Each row below holds a small network's activations on one input, seen along a few directions.
Each table varies a few parts of the input and shows all the possible inputs, shuffled.
A made-up example of a description, with smaller parts first: one of 6 places along a line, together with either a single point or (one of 2 separate values, together with one of 5 places around a ring) or one of 11 places along a line.
Shared parts are said once, and a part with two or three values counts as separate values.

Other details of the inputs vary at random and push rows far along two fixed directions, the same in every table; ignore that.

Table:
R1: [-12   6  12 -20  -7 -50   4  66  43 -41  10  39]
R2: [-22  -3  -8   9  21  21  -4  15 -10  18 -21   2]
R3: [  5  -6 -24  11  -4  29  -1   8  -3  19  -3 -20]
R4: [ 15  16 -20 -24 -31 -42  17  54  41 -40  24  16]
R5: [ 38  44  25 -29 -14 -30 -13 -74  64 -70  44  43]
R6: [ -7  25   6 -30 -10 -47  10  68  35 -43   9  26]
R7: [ -8 -30  -3   2   4  18  -2   7 -33  21  11   6]
R8: [ -6 -13  -8  16  -3  30  12   8 -10  16   6 -19]
R9: [ -3   4  -2 -13 -26 -34  19  53  41 -47  39  25]
R10: [-14 -11   7  10  17  15  -3  18  -9  23 -24  -7]
R11: [  29   29   32   15   -3   15  -29 -124   17    2   -3    2]
R12: [  4   2   2 -31 -15 -50  14  53  26 -48  37  12]
R13: [ -7  -9 -17  31 -14   9 -11   6  -2  26 -18  -9]
R14: [  30    9   40  -16   14   14   -9 -123  -23   -4   20   17]
R15: [-17   0  -3   4  17  23  -2  17  -7  22 -20  -8]
R16: [ -8 -16 -15  16  -7  14  -4   3  -1  17 -14 -28]
R17: [-13  -3  -1   2  16  14 -12  17 -13  30 -19  -3]
R18: [ -3  -8  -9  17  -2  23  15   8 -23  10   1 -21]
R19: [  21   37   43  -10   31   11  -28 -115  -10   -4   -8   15]
R20: [-11  -9   1   8  17   6   7  15 -20  21 -30  -6]
R21: [ -5 -11 -17  16  -7   7   0   4 -14  11 -18 -30]
R22: [  8  19  -5  -8 -44 -59   2  59  43 -34  12  16]
R23: [ -3 -11 -13  15  -3  21  22   5 -20  15   0 -18]
R24: [-11  -6   6  10  18   8   0  18 -23  17 -28  -8]
R25: [-12 -19 -20  21  -4  12  -5   1  -4  13 -15 -19]
R26: [-14   2  -9   3  17  14   8  15 -17  21 -26  -7]
R27: [  1  -4 -19  25 -17   2   1   5  -9  29 -24 -17]
R28: [  18    7   31   -4   28   21  -17 -124   -2  -15   22    8]
R29: [  0 -22   0  -2   2  12   2   9 -43  19   7  -6]
R30: [ -5 -14 -21  14  -7   5   7   1 -11  15 -20 -27]
R31: [ 33  32  41 -44  -2 -48   3 -77  45 -70  50  34]
R32: [ -7 -23  -7   3  11  19   3   5 -15  16   8 -21]
R33: [-10  -1  -7   0  16   5  -1  14 -24  29 -25  -2]
R34: [  8  -1 -25  12  -3  22   2   8 -16  14  -8 -22]
R35: [-18  -7  -6   7  19  12 -13  15 -17  26 -19   7]
R36: [  4  -7  11 -36 -25 -42   7  57  24 -33  44  31]
Each input here is: one of 4 places along a line, together with either one of 3 separate values or one of 6 places along a line.
The inputs of R15 and R6 match in every part but the place on the line of 4. If R11 is changed in the same way as R15 into R6, which row does it become?
> R22
Change only the choice among 3 separate values in R2. List by row number the other rows that result.
> R1, R35
Change only the place on the line of 4 in R25. List by row number the other rows that result.
> R16, R21, R30

Table:
R37: [ -2  18  -8   1   9  13  -2 -26  24  -8 -18   3]
R38: [ 16  -5  -6   6 -25   5  -6 -31  -6   9  28  13]
R39: [ -8  18   7  24   1  -4   0 -28  16 -17 -16 -15]
R40: [ 13  23  -2 -10   6  -2   0 -25   6  -7 -20 -17]
R41: [  3  18  28 -26  23  13  -3 -11 -16   0   2  11]
R42: [-53 -36 -19  27  31  45  -2  85 -45  60 -28 -27]
R43: [  2   8  20 -29  32  -2   2 -18 -16  -7  -6   2]
R44: [ 14 -15  15   9 -18  12  -9 -26  11   2  21  -4]
R45: [  6  -5  -1   6  -3  14  31 -32   4 -20  19 -14]
R46: [ -1 -23 -13 -26 -57 -70   7 108  63 -60  44  29]
R47: [  7  27  -8   9   8  21   2 -21  25   0 -10  13]
R48: [-10 -50 -52  37 -12  24  31  69 -68  49 -13 -57]
R49: [-33 -17 -45  34   9  52  17  79 -21  64 -44 -41]
R50: [ -6   0  29  -6   2 -21   5 -27 -25   4  -5  14]
R51: [ 10 -15  -3  -4 -19 -12   1 -37  -3   5  19 -11]
R52: [  2  12  -4   3 -18 -12 -20 -31   6   8 -19   7]
R53: [ -3  -3  39  -5  13   3 -18 -15   0   9  -3  19]
R54: [ 20   8   3 -13  -9  23   6 -22  -6  -8  27 -12]
R55: [  8   5  16  24 -14 -12  -1 -28  13  -6 -25  -8]
R56: [-43 -31 -50  44  14  28   1  71 -21  52 -50 -56]
R57: [ -9  -3  18 -17   7 -12 -18 -25 -17   9  -5  27]
R58: [  5  12   0   2 -12 -21 -10 -33   9  11 -19  -6]
R59: [  8   7  23  -9  18 -17   8 -21 -30  -5  -4   6]
R60: [ -6  -4  22 -18  13 -21  -8 -26 -14  12  -5  13]
R61: [  2  -2  -6  16  -2  23  -8 -26  13 -11  31   4]
R62: [-23  -1  18  -6  32   6 -22 -19   1 -12  -2  17]
R63: [  7   2   1  -3   0  28  13 -25  15  -4  28  -5]
R64: [ 16  19 -10   0  -3  -9 -17 -26   1  -1 -16   0]
R65: [-22 -68 -36  50 -19  29  23  68 -48  48 -21 -53]
R66: [ -4 -11  38   4  11 -12   0 -22 -11  -6 -11  12]
R67: [ 13  11   6  21 -10   5 -21 -22  22   6 -17  15]
R68: [ 13 -26   6   6 -10  -3  -4 -33  12  -5  13 -14]
R69: [ -9  13  26 -17  32  19   4 -14   4   3   4  18]
R70: [  4   1   5  13  -9  -3 -25 -27  21  -1 -25   4]
R71: [  5  15   7  14 -23 -21   3 -33  -2   3 -19  -5]
R72: [ 19 -16   3  16 -17  14 -11 -26   9   0  22  10]
R73: [  7 -14  -7  -3 -25  -3  -9 -36  -6   1  20   3]
R74: [  5   0 -24 -47 -47 -58  22 110  45 -69  49  21]
R75: [ 14  12  13 -12  21  -1 -12 -15 -21   8   5  29]
R76: [-16   9  14 -47 -35 -81   9 119  38 -32  32  51]
R77: [ -8  25   8  15   4  11 -18 -21  27  -2  -8  -7]
R78: [ 14  34   6  -7  -2  14  -5 -17   6  -1 -11  -8]
R79: [-10   2  18 -20  41   4   9 -21   4  -4  -5   9]
R80: [  3  11  27 -17  21  -1  15 -18 -27 -15  -6   3]
R81: [ 11  22  -3  11 -19  -4 -16 -27   7  16 -11  18]
R82: [ 10 -11   4   9 -30 -12  14 -38 -15  -4  20 -10]
R83: [  8  17  17 -20  24  16  -4 -12 -18  -2   2  25]
R84: [-13  27 -19 -11 -35 -62   2 117  79 -56  23  37]
R85: [-47 -43 -35  13  37  46  13  80 -47  55 -39 -18]
R86: [-12  14  -4  13   6   6 -23 -26  24 -12 -16  -3]
R87: [ 10  24  -6  -9   0   8 -10 -23   4 -10 -19  -4]
R88: [ -8  -3  12 -31 -26 -70   2 123  52 -44  27  63]
R89: [  8   3  16 -21  29 -18  -5 -21 -19   3  -3   5]
R90: [  3  -8 -11  -5   2  23   8 -30  12 -14  20  -1]
R91: [  7   1   9  12  -3 -13 -15 -28  24   2 -25  -9]
R92: [-19  -1  22  -7  38  -4 -11 -21   3  -9  -2   4]
R93: [-33 -28 -54  31  17  36  22  71 -21  57 -52 -50]
R94: [ -2  -1   5  10  -3  21  -7 -25  15  -9  31 -11]
R95: [ 22  -7 -13  -6  -9   1  -6 -31 -11  -8  22  -5]
R96: [ 26   3  -1  -4 -11   6  -1 -25  -9   2  30  -9]
R97: [ 19  -3  -6 -15   0   8  11 -29  -6 -14  18 -21]
R98: [ 14  27   5   2  -5  -1  13 -25  -5 -16 -20 -16]
R99: [-29 -23 -42  36 -18  26   0  75 -39  79 -45 -36]
R100: [ 11  -4   5  -1 -27   3  -4 -30  -4  11  28  -1]
R101: [  6  -9  -8  -6   8  13  18 -32  15 -11  19 -15]
R102: [ 19  33  -5   0  -1  16  -6 -18   4  -3 -11   7]
R103: [-13 -10 -19 -26 -35 -70  19 105  68 -68  52   9]
R104: [ -7 -14  28  -7  16  -3 -23 -20  -2  -1 -11  24]
R105: [-38 -54 -46  51  -4  39  25  68 -45  38 -12 -60]
R106: [ 31   2 -12   2 -10   8  -3 -26 -11   0  30   6]
R107: [ 25  28  -9   8  -3  -1 -13 -21   1   7  -8  10]
R108: [  5   3  13 -20  23  -9 -15 -20 -22   0  -3  18]
R109: [ -3 -14  31  -8  22 -12 -13 -22   0   2 -12  10]
R110: [-19   3  29   5  27  -3   2 -21  -8 -17  -2   5]
R111: [  8  12  17  14 -11   3 -20 -21  24   8 -17   0]
R112: [ 25  -8  -9  -7  -3  -9   4 -32  -9  -4  21 -18]
R113: [ 20  29   2   1  -5  -3 -12 -21   3   9  -9  -4]
R114: [-48 -37 -30  34  33  47  -3  85 -47  58 -28 -13]
R115: [ 14  10 -24 -39 -48 -50  26 115  46 -62  57  31]
R116: [ 19  18  -6  -1   4 -18  -7 -28   4   2 -17 -14]
R117: [-35 -38 -33   4  28  41   6  83 -67  52 -40 -25]
R118: [ 19  22   1  11  -7 -18   6 -28  -8  -6 -17 -13]
R119: [  9  14  24 -18  20  -3 -10 -15 -19  10   5  14]
R120: [ -4  11  15 -11  33  21   3 -15   2   1   4  32]
R121: [ -9   6  25  -8  30   5  22 -21  -7 -12  -5  10]
R122: [ -6 -12  -7   8  -1  15 -12 -31  12 -19  23  -7]
R123: [ 12   1 -11   3   1  31  12 -26  13  -7  28   9]
R124: [  0   6  19  -8   6  -4 -14 -20 -16  17   3  37]
R125: [  1  21   3  12   4   4  21 -28  16 -12 -18  -9]
R126: [  8   3 -14 -36 -51 -67  45 108  36 -74  48   8]
The inputs of R76 and R57 match in every part but one. If R99 is changed in the same way as R76 into R57, which row does it become?
> R52
The inputs of R98 and R102 match in every part but one. If R121 is changed in the same way as R98 into R102, which row does it become?
> R120
The inputs of R72 and R46 match in every part but one. If R38 is changed in the same way as R72 into R46, which row does it become?
> R73
What do these inputs look like to the network?
> one of 3 separate values, together with one of 5 places along a line, together with one of 6 places around a ring
Start at R39 and move only the place on the line of 5, one step at a time. The first step leads to R56. Which rows follow, in order?
> R86, R77, R84
Start at R53 and move only the place on the ring of 6, one step at a time. The first step leads to R42. Which rows follow, in order?
> R69, R41, R119, R76
Change only the choice among 3 separate values in R79. List by row number the other rows that result.
> R93, R101

Table:
R127: [ 23  27  19 -21   0 -10  -3 -54  18 -35  23  20]
R128: [ 17  16  18 -20   3 -17  -8 -58  21 -38  23  17]
R129: [  5  -3  -4  -2 -14  -5   5  16  -3  -1  12   7]
R130: [  1  -8  -2  14   6  29   8 -15 -29  22  -8 -21]
R131: [ -3  -1  -1   7  -6 -12   8  15   8  -8  -3  -5]
R132: [  1   2 -14  -5  -6 -11  -2  14   9  -4  -4  -4]
R133: [  2   8  -1   2 -12  -7   9  17   6  -5  -4  -5]
R134: [-6 -8 -2  1  0  1  6 17  9 -8 13  4]
R135: [ -3   8 -12   2  -5  -6   4  16   7  -8  -4   2]
R136: [  7  -5  -6  -4 -13  -8   2  16  -2   2  14   2]
R137: [ 13  24  41 -29  19 -18  -7 -48  13 -27  11  36]
R138: [-3 -1 -7 -1 -8 -3 -3 16 18 -2  0 -3]
R139: [  2  -8  -2  -7  -9 -10   7  14   1  -6   9  -9]
R140: [  4   4  -6   4 -17  -8   1  16   5   1  -1   6]
R141: [ -3   2 -11   3  -1 -10   3  15   9  -9  -4   1]
R142: [ 0  0 -3 -3 -5  6  7 19  6 -5 12  4]
R143: [ 16   8  28   4  15  16  -4 -89  -7  -8   7  -3]
R144: [ -2  -7  -7   5 -15 -14  -4  13   8  -1  -1   2]
R145: [-1  7 -5  2 -8  3  3 19 15 -3  0  2]
R146: [ -4  -8 -12  13  13  30   2 -18 -29  19  -9 -14]
R147: [ 13  13  24   4  15  29  -9 -87  -1  -5  10   6]
R148: [  2  10 -12  -1  -6  -5   4  17   6  -6  -4   1]
R149: [  2  -4  -8   1 -17 -14  -4  13   8   3   0   0]
R150: [ -9 -12   9   1  31  23  -4 -13 -35  27 -23   1]
R151: [ -2  -4  -5   8 -12 -13   0  14   7  -2   0   6]
R152: [ 23  22  24 -19  -1  -6  -7 -52  27 -30  29  17]
R153: [ -6 -11  -4  -3  -3  -1   2  16  10  -7  12   0]
R154: [-6  5 -4  6 -6  1  3 18 15 -5  0  4]
R155: [ -3  -7  -8  25   0  24  -4 -18 -23  29 -18 -11]
R156: [ -4  -3  -2   3  -9 -13   4  14   9  -7  -4  -9]
R157: [ -3  -6  -9  -3   2  -7   7  15   0 -11   8   2]
R158: [-10  -2   8   8  28  22  -7 -12 -27  32 -33  -1]
R159: [ 6 -2 -1 -6 -8 -7 10 17 -1 -5 10 -9]
R160: [ -4  -1 -13  -1  -4 -11  -2  13  10  -8  -4  -3]
R161: [-7 -1 -4  6 -2 -2  2 17 17 -6  1  2]
R162: [-7 -4 -6  3 -5 -4 -2 15 18 -5  0 -1]
R163: [  5   5  -3   0 -11 -11   6  16   7  -2  -2 -10]
R164: [-18   0   5   9  27  20  -7 -15 -24  33 -28  -5]
R165: [ 24  14  23 -19 -11 -19 -11 -58  20 -27  27  20]
R166: [  5   8 -14  -4  -5  -8   0  16   8  -3  -2  -4]
R167: [ -1 -14  -5  -1 -12 -11   0  13   0  -3  11   3]
R168: [ -3   5  -1   6 -10  -8   9  16   6  -7  -4  -4]
R169: [-2 -8 -5 -7 -5  0  1 16  9 -4 12 -2]
R170: [  6   1 -12 -10  -3  -5   4  16  -1  -5  10  -3]
R171: [  2  -5 -12 -11  -4  -8   2  14   1  -6   8  -3]
R172: [ -1 -11  -3   2  -9 -10   4  14  -1  -4  12   7]
R173: [ -1  -4 -10  18   8  33  -6 -14 -12  30 -15 -20]
R174: [ -3 -11   0  -3  -7 -10   8  14   1  -9   8  -8]
R175: [-12  -8   8   2  30  25  -2 -14 -33  30 -18  -2]
R176: [  0  -5  -3   1 -13  -6   5  15  -3  -3  11   8]
R177: [  4  -7 -11  19  -1  22  -7 -16 -22  34 -16 -17]
R178: [-15   1   9 -15  14 -11   3  21  -4   1   1  13]
R179: [-14  -1   6   8  28  22  -6 -14 -25  33 -30  -3]
R180: [ -9   8  13  -4   8  -9 -19  26   4   0 -10   9]
R181: [-2 -2  1  0 -7 -5 13 16 -2 -9  8 -3]
R182: [-10  -8  12   7  26  28 -21  -9 -33  28 -16  -7]
R183: [-10  -5   7   8  29  21  -8 -13 -27  30 -35   0]
R184: [  1   0  -4  -1 -12 -13   4  14   9  -4  -4 -10]
What do these inputs look like to the network?
> one of 2 separate values, together with either a single point or one of 4 places along a line or (one of 4 separate values, together with one of 6 places around a ring)
The inputs of R179 and R175 match in every part but the choice among 2 separate values. If R144 is changed in the same way as R179 into R175, which row does it become?
> R167
Change only the place on the line of 4 in R158. List by row number the other rows that result.
> R164, R179, R183
Change only the choice among 2 separate values in R173. List by row number the other rows that result.
> R152
Change only the place on the line of 4 in R178. List by row number the other rows that result.
> R137, R150, R175
